These are the activations of a small neural network, seen along a few directions. Each row is one input.
Each table varies a few parts of the input and shows all the possible inputs, shuffled.
Descriptions start from the smaller parts, as in this example, which fits no table here: one of 3 separate values, together with either a single point or one of 9 places along a line or (one of 4 places along a line, together with one of 5 places around a ring).
Shared parts are said once, and a part with two or three values counts as separate values.

Other details of the inputs shift rows strongly along three fixed directions, in all tables alike. That doesn't count.

Table:
R1: -16  67  -45  -48  110  80  -66  -36  72  -100  -175  -230  -3  -41
R2: -151  -53  131  37  -180  457  -244  -107  535  7  857  -300  -14  237
R3: 21  71  -45  -20  140  71  -72  -59  103  -98  -177  -261  -14  -27
R4: 32  121  -136  -1  24  54  -13  100  -108  89  -30  134  16  137
R5: -1  103  -113  -17  46  47  -12  66  -78  71  -55  111  35  97
R6: -14  98  -53  -36  132  99  -72  -32  87  -93  -158  -234  4  -13
R7: 1  110  -115  -28  29  43  -25  112  -61  102  24  153  13  107
R8: -5  80  -113  -35  -6  42  0  83  -114  58  -41  143  19  82
R9: -9  -195  173  45  -171  -164  48  -53  -75  64  99  329  58  -120
R10: -51  -200  166  8  -207  -144  39  -32  -71  92  146  356  34  -122
R11: -1  -242  238  -30  -48  -197  10  -164  81  -136  -151  -61  -14  -354
R12: -19  135  -118  -32  50  58  -45  84  -30  64  -13  97  10  113
R13: 31  -207  161  82  -178  -216  136  -45  -110  13  127  212  -1  -97
R14: 37  110  -141  33  -16  27  71  111  -112  58  109  72  -18  198
R15: 27  102  -142  -17  14  58  -12  96  -94  57  -49  104  -1  111
R16: 21  108  -136  26  18  12  85  117  -169  76  1  59  -10  156
R17: 17  -241  273  75  -53  -195  82  -188  75  -146  -42  -177  -18  -260
R18: -5  137  -156  -35  57  61  -11  127  -86  130  -11  158  18  135
R19: 10  78  -66  -49  109  60  -66  -29  83  -132  -169  -210  -13  -29
R20: -2  81  -127  -30  2  74  10  134  -119  134  6  171  12  130
R21: 31  78  -74  -51  127  51  -55  -31  40  -129  -256  -253  -33  -58
R22: -24  149  -137  -45  63  38  -5  115  -121  99  -122  146  19  94
R23: -17  84  -45  -67  131  61  -98  -52  159  -154  -168  -277  -37  -58
R24: -19  140  -145  -38  44  76  -10  137  -99  133  -15  152  18  126
R25: -19  79  -31  -51  146  32  -74  -46  107  -88  -190  -198  -12  -50
R26: -16  -216  167  41  -193  -135  60  -40  -105  99  86  308  39  -123
R27: 46  -235  257  78  -61  -231  78  -185  67  -157  -26  -135  -22  -251
R28: 5  100  -116  -22  32  77  6  120  -96  117  -11  135  15  122
R29: -18  -200  140  15  -198  -152  51  1  -74  101  164  377  30  -112
R30: 13  -196  181  97  -170  -197  147  -34  -127  76  138  233  22  -79
R31: 36  112  -125  45  19  8  83  99  -127  96  70  79  3  191
R32: 64  82  -40  20  133  -24  22  -40  54  -145  -138  -313  -43  -1
R33: 61  62  -21  12  180  -48  31  -73  52  -170  -249  -366  -48  -65
R34: 27  101  -134  25  -17  26  73  112  -145  62  81  69  -18  174
R35: -7  83  -64  -78  160  47  -62  -13  76  -99  -246  -256  -27  -83
R36: 24  93  -113  -14  18  55  -5  114  -73  103  34  160  12  134
R37: 20  -212  150  16  -162  -170  71  -20  -81  58  53  309  18  -137
R38: 22  65  -24  -32  149  42  -55  -59  67  -119  -267  -283  -16  -86
R39: -155  -64  162  65  -180  462  -248  -125  574  47  926  -282  10  262
R40: 21  -243  253  52  -45  -212  89  -182  56  -162  -92  -192  -25  -280
R41: 37  119  -151  13  21  17  80  110  -147  41  6  26  -22  158
R42: -56  -246  272  -9  -68  -153  -19  -193  133  -116  -75  -65  4  -317
Description of these inputs: one of 6 places around a ring, together with either one of 2 separate values or one of 5 places around a ring.
The inputs of R38 and R4 match in every part but the place on the ring of 6. If R28 is changed in the same way as R38 into R4, which row does it become? -> R36
The inputs of R40 and R14 match in every part but the place on the ring of 6. If R26 is changed in the same way as R40 into R14, which row does it become? -> R15
Change only the place on the ring of 6 in R22. List by row number the other rows that result. -> R10, R12, R23, R25, R42
Change only the place on the ring of 5 in R39. List by row number the other rows that result. -> R3, R5, R18, R25
Change only the place on the ring of 5 in R11. List by row number the other rows that result. -> R2, R8, R10, R21
Change only the choice among 2 separate values in R31. List by row number the other rows that result. -> R33
